[[35, 649, 245, 150, 60, 305], [478, 675, 68, 741, 428, 774], [158, 686, 357, 338, 18, 494]] yields 649
[462, -298, 474, -632, 143, 822, 612] yields -298
[7, 5, 6, 7, 8, 1] yields 5
[137, 204, 121, 217, 16, 73] yields 204
[53, 51, 33, 76, 43, 1] yields 51
[[-12, -9, -7, 3], [-41, -26, -10, 31]] yields -9
---
[[-36 -15 -15  44 -33]
 [ 69  -4 -19  29  72]
 [-44 -21 -22 -35 -54]] | -35

[[ 64  55 -44  53  62  44 -25]
 [ 74 -27 -38  63 -13  89  59]
 [ 76  25 -21  70  34  79  32]] | 79

[[  7  -3  58  37 -45  46]
 [  8  -3  61  31 -35  48]
 [ 23   6  49  56 -45  69]] | -45

[[ 46  84  63  60  42  60]
 [ 36 -11   4 -57 -76 -63]
 [ 50 -45   8 -76 -83 -69]] | -83

[[ -9   2   2  29]
 [-51  71 -74  -3]
 [-17  14 -18   7]] | -18

[[-21  37  12  38  -3  15 -30]
 [-18  73   8  74   6   9 -25]
 [ 37 -68  23 -70 -15  19  19]] | 19
---
[[ 44  67  -1 -54 -14 -66]
 [-60   9 -55  82 -23  -2]
 [  4 -76  46 -11  31  69]] value 9

[[ -2   0  10 -40  76]
 [ -5 -10   6 -33  71]
 [  7  20  81  22  11]] value -10

[[ 14 -26 -60  14 -28  54 -81]
 [-11  20  65  -8  40 -50  77]
 [-11  21  64 -10  39 -53  79]] value 20

[[ 15   1   2   0 -66  16]
 [  6  -5   0   8 -63   8]
 [-29  -2  -7   4 -62  12]] value -5

[[ 58  21  10 -18 -29 -32 -37]
 [ 45  14   0 -27  -7 -28 -17]
 [ 42  32 -19  14   8 -29 -85]] value 14

[[-51 -67  27 -32]
 [ 63 -22   5  36]
 [-17 -44  25  13]] value -22

[[-17 -20  -7  -9  24   5  13]
 [ 33  27   0  10  83   3  41]
 [-29 -25  17 -10  -6  -6  -3]] value 27

[[-31 -29 -21 -21  -8  52]
 [  7  10   6  16  47  71]
 [ 36 -25   8   2 -13 -40]] value 10

[[  6  25 -24   7  -8 -29  16]
 [ -6   8  60  66 -53 -24  24]
 [ 11  42  30 -13 -28   4  13]] value 8

[[ 30  30  29  30]
 [-63 -57 -51 -52]
 [-65 -59 -54 -59]] value -57
---
[[ 14.916 -15.099   8.784   8.455]
 [-20.826   1.873  10.350  10.030]
 [-15.978 -14.271 -15.287 -12.030]] ans = 10.030

[  2.60  11.40  12.41 -16.95] ans = 2.60

[ 0.56 -1.06  1.41  1.51] ans = 0.56

[[-0.091  0.137 -0.046  0.043 -0.135  0.063 -0.092]
 [-0.035 -0.034 -0.032 -0.037 -0.035 -0.033 -0.090]] ans = 0.043

[-11.459  12.563 -16.553  -6.497   1.555] ans = -6.497

[[ 1.7  1.7  0.9  2.2  0.0  0.3]
 [-0.4  1.9  1.8 -1.4 -1.0 -0.6]] ans = 1.8
---
[ -3  72  53 -85  58  24]	-85
[ 69 -30  45  20 -18 -53]	20
[ 66 -31 -39  27  46  61]	27
[ 65  24 -40  25  74 -15]	25
[ 71 -47 -54  29 -23   6]	29
[ 12   0 -84  -9 -13 -51]	-9
[ 11 -14   2 -18 -68 -52]	-18
[ 19 -49  26  82   4  63]	82
[ 81  62  18 -51  15   2]	-51
---
[[-78  67  57 -26]
 [ 73  56   3 -52]] | 73, -78

[ 16  33  21 -68  51   3  -6] | 51, -68

[[ 26 -39  -8  73]
 [ 52  43 -41  34]] | 73, -41

[14 86 28 72] | 86, 14

[ 55  -4 -76   2 -40] | 55, -76

[-41 -49  30 -79  25] | 30, -79

[ 10  13  62 -46 -30  77] | 77, -46

[[-39  -7 -49  11]
 [-74  43 -60  24]
 [ 23 -27  14  42]] | 43, -74
---
[[ 17  18 -11  88   0]
 [ -5 -25   7  42  24]
 [ -8 -27  -7   0  -1]] >> 7

[[ -3 -21  66  -1  -1  -6]
 [-50  30 -69  27  14 -41]
 [  1  48 -64 -24 -24  -2]] >> -69

[[ 18 -26   2   9 -15  34   0]
 [-38  20  36  14 -16  10  30]
 [ 22 -48 -28 -30 -69  10 -31]] >> 36

[[ 15 -11  24 -32   8 -87]
 [ -9 -38 -51   5 -77  45]
 [-12  73 -54 -39  41 -39]] >> -51

[[-10 -59  14 -43  21 -82 -60]
 [ 11 -44   0 -51  10 -52 -44]
 [-13  42 -18  14 -17  69  23]] >> 0

[[ 17  -6  21 -19  -7 -13 -22]
 [ 38  43   6   7 -16  26  30]
 [ 20  65  -8 -41  16   2  18]] >> 6

[[ 58 -54  12   6]
 [ 23 -64  21  16]
 [-23  14 -55 -51]] >> 21
---
array([  2,  83,  20, -65,  49, -67]) ⇒ 2

array([[-25,  38, -37,  25, -19],
       [-57, -15,  41, -49, -65],
       [-22,  55, -56,  52,  24]]) ⇒ -56

array([10, 88, 11, 17, -7]) ⇒ 11

array([[-70,  39,   2, -29],
       [ 49,  47,  30,   9],
       [  7,   0, -33, -83]]) ⇒ -33

array([[ -6,   0, -14,   3,  -2],
       [-52,  66, -25,  38,  26]]) ⇒ -14

array([[ -4,  69,  44,  68, -44, -20,  37],
       [-67, -59,  65, -57,  -8,  65, -60],
       [ 43,  75,  10,  55, -77, -22,  48]]) ⇒ -60

array([[-19, -63, -51,  60],
       [ 79,  55,  74,  14]]) ⇒ -19
